Each row below holds a small network's activations on one input, seen along a few directions.
In each table, some parts of the input vary, and every possible input appears once, in random order.
Descriptions start from the smaller parts, as in this example, which fits no table here: one of 6 places along a line, together with either a single point or one of 11 places along a line or (one of 3 separate values, together with one of 8 places around a ring).
Shared parts are said once, and a part with two or three values counts as separate values.
In the rows, 128 means zero.

Other details of the inputs shift rows strongly along two fixed directions, in all tables alike. That doesn't count.

A family of inputs:
R1: [145 131 158 140 173 154 104 148 115 150 145]
R2: [101 125  62 156  82 102 131 145 179 105 185]
R3: [ 77 149  62 138  91 111 130 144 180 136 178]
R4: [136 128  96  94 111 107 177  92  96 144  76]
R5: [132 121 158 137 158 115 109 176 131 119 110]
R6: [129 122 182 149 137 136 124 147 136 129 121]
R7: [136 139 158 142 169 153 117 144 137 143 122]
R8: [144 137 176 153 142 133 108 128 142 146 131]
R9: [132 128 176 132 147 151 129 159 144 121 127]
R10: [124 118 100  93 110 132 153  58  78 104  91]
R11: [121 141 166 138 160 143 125 158 137 134 114]
R12: [131 131 168 128 170 146 100 123 134  84 129]
R13: [135 136 157 145 167 122 124 157 139 120 111]
R14: [145 121 175 155 146 146 116 132 135 137 130]
R15: [153 125 174 147 142 135  94 130 118 154 148]
R16: [162 118  94  84 105 162 164  94  70 144 121]
R17: [123 132 104  87 104 121 144  52  81 116  85]
R18: [145 110 109  84  82  98 166 100  75 137  73]
R19: [145 126 108  96  89 106 175  86  88 137  79]
R20: [109 123  53 153  80 133 109 135 157 132 224]
R21: [148 105 101  77  92 122 175 120  79 116  79]
R22: [140 105 171 150 135 107 109 165 129 113 117]
R23: [149 129 169 138 155 161 122 144 139 128 134]
R24: [109 138 164 137 178 121  90 111 139 115 114]
R25: [ 71 149  44 135 121 125  99 125 175  90 187]
R26: [ 90 126  55 131  90  86 119 157 167 125 170]
R27: [148 119 101  88 104 130 185 105  95 115  87]
R28: [144 127 163 140 165 139 101 133 117 164 142]
R29: [ 88 149  51 146  99 120 123 132 184 143 191]
R30: [129 133 185 145 136 124 118 142 140 139 120]
Each input here is: one of 5 places around a ring, together with either a single point or one of 5 places along a line.
Question: The inputs of R4 and R27 match in every part but the place on the ring of 5. If R28 is changed in the same way as R4 into R27, which row does it become?
Answer: R16
Question: Start at R20 and move only the place on the line of 5, one step at a time. The first step leads to R14. Which rows follow, in order?
Answer: R6, R2, R22
Question: Which other rows does R19 become when the place on the line of 5 takes its other values? List them by row number.
Answer: R8, R15, R18, R30
Question: Which other rows agree with R5 in the place on the ring of 5? List them by row number.
Answer: R1, R7, R11, R13, R25

A family of inputs:
R31: [130 114  72  93  66 142 158  87  92 130 133]
R32: [148 122 210 186 172 126  84 176 179 107 150]
R33: [101 140  48 144  76 105 139 105 164 111 170]
R34: [142 130 159 122 178 158 123 119 103 132 104]
R35: [103 125 111 127 129 111 124 153 141 101 124]
R36: [134 120 199 179 167 100  83 211 173 141 146]
R37: [165 106 134  61 111 106 191  53  19 137  12]
R38: [134 125 161 138 123 138 125 146 125 166 136]
R39: [158 127 165 118 172 161 131 128  97 133 110]
R40: [154 118 145 138 154 146 115 124 120 130 150]
R41: [146 125 174  73 140 146 159  60  47 155  29]
R42: [ 64 155   8 138  66 101 133 119 201 112 193]
R43: [100 131  56  82  85  91 163  89 105 127  96]
R44: [129 132 205 162 166 153  75 185 163 113 161]
R45: [ 88 118  14 134  55  90 124 150 179  96 207]
R46: [137 133 108 126  96 119 164 132 133 158 116]
R47: [ 68 145  10 136  67 117 146 136 194  96 195]
R48: [157 123 125 109 140 140 141  73  77 144 106]
R49: [150 129 116 121 130 144 147 123 102 175 124]
R50: [149 126 133 100 121 139 174 115 105 120  85]
R51: [132 119 160 134 149 116 112 177 140 102 120]
R52: [133 134 214 180 168 132  59 150 155 121 159]
R53: [129 123 158  98 135 154 147 101  84 131  83]
R54: [122 149 188 172 206 137  57 159 175 132 163]
Question: The inputs of R39 and R44 match in every part but one. If R34 is changed in the same way as R39 into R44, which row does it become?
Answer: R53
Question: Describe the family of inputs behind these rows.
Answer: one of 4 places along a line, together with either a single point or one of 5 places around a ring
Question: Which other rows agree with R32 in the place on the line of 4? List them by row number.
Answer: R33, R42, R46, R47, R50
Question: Start at R45 and move only the place on the line of 4, one step at a time. The first step leads to R32. Which rows follow, in order?
Answer: R31, R40

A family of inputs:
R55: [167 136 126  80 153 168 183  82  64 146  64]
R56: [ 96 134  99 111 125 123 133 141 153 106 122]
R57: [ 90 148 129 177 152 129  64 127 172 126 189]
R58: [111 158 116 167 172 130  95 159 185 136 187]
R59: [126 135 143 176 116 125  65 138 168 125 210]
R60: [ 92 145 147 170 121  94  79 146 194  95 166]
R61: [ 94 146  74 158 112 133  94 186 189 159 231]
R62: [104 125 128 157 138  91  72 177 170  94 177]
R63: [152 104 149 131 131  94 138 131 106 130  86]
R64: [118 130 154 105 156 110 123 110 101 111  75]
R65: [128 126 173 117 122 107 144 111 126 133  69]
R66: [158 138 209 160 200 141 117 124 113 158  89]
R67: [ 95 129   4  38  59 107 213  58  79 138  70]
R68: [ 86 127  50  96  73  95 172  95 121 130  94]
R69: [124 125 137 168 131 158  77 150 163 100 218]
R70: [121 119  65 100  43  87 154  91 106 114 125]
R71: [160 126 154 104 143 175 144 142  87 164 109]
R72: [110 138  46  92  99  95 181 112 122 124  98]
R73: [ 84 156  90 173 101 129  87 138 212 139 224]
R74: [144 133 147 110 157 129 158 134 111 109  68]
R75: [102 128 136 175 116  97 103 208 182 141 165]
R76: [174 142 235 156 188 142 120 119 122 158  90]
R77: [101 123  67 160 114  81  93 188 199 102 206]
R78: [138 108 157 125 126  95 121 120  88 118  86]
R79: [179  94 221 142 169 133 131 159 114  99  85]
R80: [175 116 160 131 127 133 133 101 105 157 118]
R81: [120 117 102 118 111 113 113 144 128  86 141]
R82: [121 147 127 176 152 160 109 157 190 111 198]
R83: [152 139 235 146 182 146  90  94 111 142  98]
R84: [113 137 131 179 128 134  92 183 170 170 195]
R85: [ 93 126  89 164  83 123 122 212 204 103 206]
R86: [129 132 156 125 154 143 132  94 104 164  92]
R87: [179 107 230 147 156 101 117 146 119 129  80]
R88: [113 124 159 121 141  99 125 102 104 117  69]
R89: [128 116 166 109 136 141 156 121 117 106  70]
R90: [124 136  18  68  32  91 229  58  93 134  72]
R91: [140 118  37  91  92 127 158  90  95 151 144]
R92: [144 138 215 127 209 151  91 105  96 140  92]
R93: [125 124  47  87  88 130 139  79  82 140 146]
R94: [164 105 145 110 144 124 146 140 101 110  86]
R95: [140 134 213 127 210 152 105 121 112 159  89]
R96: [137 115  41 111  79 123 156  84  97 156 143]
R97: [ 96 132  50  75  90 122 159  89 106  94 102]
R98: [150 137 220 125 211 172  92 111  99 125  93]
R99: [161 130 171 126 114 145 145 125 101 185 112]
R100: [159 116 217 125 171 141 129 189 108 136  77]
R101: [126 118 166 108 139 137 142 106 104  88  75]
R102: [110 135 138 172 143 120 120 185 198  83 164]
R103: [150 125 149  82 135 180 162  50  53 125  73]
R104: [105 134  44 130  64 162 153 151 155 140 208]
R105: [154 126 231 134 195 182 120 120 114 136  96]
R106: [114 131  63 162 121 143  85 169 192 115 241]
R107: [104 132 129 155 130 102 102 214 181 134 169]
R108: [149 115 155 126 141 133 114  94  76 150 112]
R109: [160 119 233 143 139 109 129 173 120 155  81]
R110: [ 78 147  76 183 114  79 108 179 215 107 186]
R111: [131 127 100 121 126 151 101 121 116 115 170]
R112: [148 110  50  99  75 157 174  85 100 126 152]
R113: [108 138  45  79 102 162 163  79 109 141 129]
R114: [123 103  15  52  25 125 209  62  57  94  99]
Question: The inputs of R80 and R91 match in every part but one. If R90 is changed in the same way as R80 into R91, which row does it become?
Answer: R72
Question: The inputs of R108 and R59 match in every part but one. If R68 is changed in the same way as R108 into R59, which row does it become?
Answer: R65
Question: Describe the family of inputs behind these rows.
Answer: one of 2 separate values, together with one of 5 places along a line, together with either a single point or one of 5 places around a ring
Question: Which other rows does R90 become when the choice among 2 separate values takes its other values? List them by row number.
Answer: R76
Question: Which other rows does R62 become when the choice among 2 separate values takes its other values? List them by row number.
Answer: R93

A family of inputs:
R115: [110 127  54 106  57 134 175 131 150 117 154]
R116: [136 140 168 167 180 145  97 199 175 152 168]
R117: [ 55 157  55 146 105  78 101 138 193 111 162]
R118: [193  97 209 110 151 160 159 125  46 157  58]
R119: [140 110  53  91  60 125 174  79  79 163 123]
R120: [100 140  61 136  78 124 143 104 142 168 162]
R121: [182 111 211 114 167 167 166 132  76 164  55]
R122: [ 86 146  60 137  56 107 141 109 170 135 175]
R123: [145 115 211 161 170  99  91 149 141 101 106]
R124: [164 105 207 123 158 120 140 141  93  96  63]
R125: [153 120 206 124 171 131 154 143 117 108  59]
R126: [139 148 193 128 192 171 103  64  99 142 103]
R127: [101 138  40 126 105 148  95  84 146 110 211]
R128: [139 122  44  86  78 119 165  88  80 173 125]
R129: [134 143 181 145 204 190  90 132 145 108 151]
R130: [115 113  45  58  80  88 178  67  68 117  58]
R131: [ 85 161  45 155  96 109 109 138 182 171 204]
R132: [103 114  40  68  77  99 176 109  90  94  90]
R133: [149 116 191 153 134 115  98 145 142 123 134]
R134: [172 115 181  91 177 187 131  78  44 115  85]
R135: [124 136 163 211 169 127  42 241 216 127 240]
R136: [179 104 206 106 129 137 152 130  73 121  64]
R137: [ 89 147  71 134  84  91 141 102 157 120 132]
R138: [ 78 145 177 197 198 105  50 244 247  79 191]
Question: Describe the family of inputs behind these rows.
Answer: one of 4 places along a line, together with either a single point or one of 5 places along a line
Question: The inputs of R130 and R117 match in every part but the place on the line of 4. If R127 is changed in the same way as R130 into R117, which row does it become?
Answer: R126
Question: Which other rows agree with R129 in the place on the line of 4? List them by row number.
Answer: R115, R116, R121, R125, R138
Question: Which other rows agree with R118 in the place on the line of 4? List them by row number.
Answer: R124, R132, R134, R135, R136
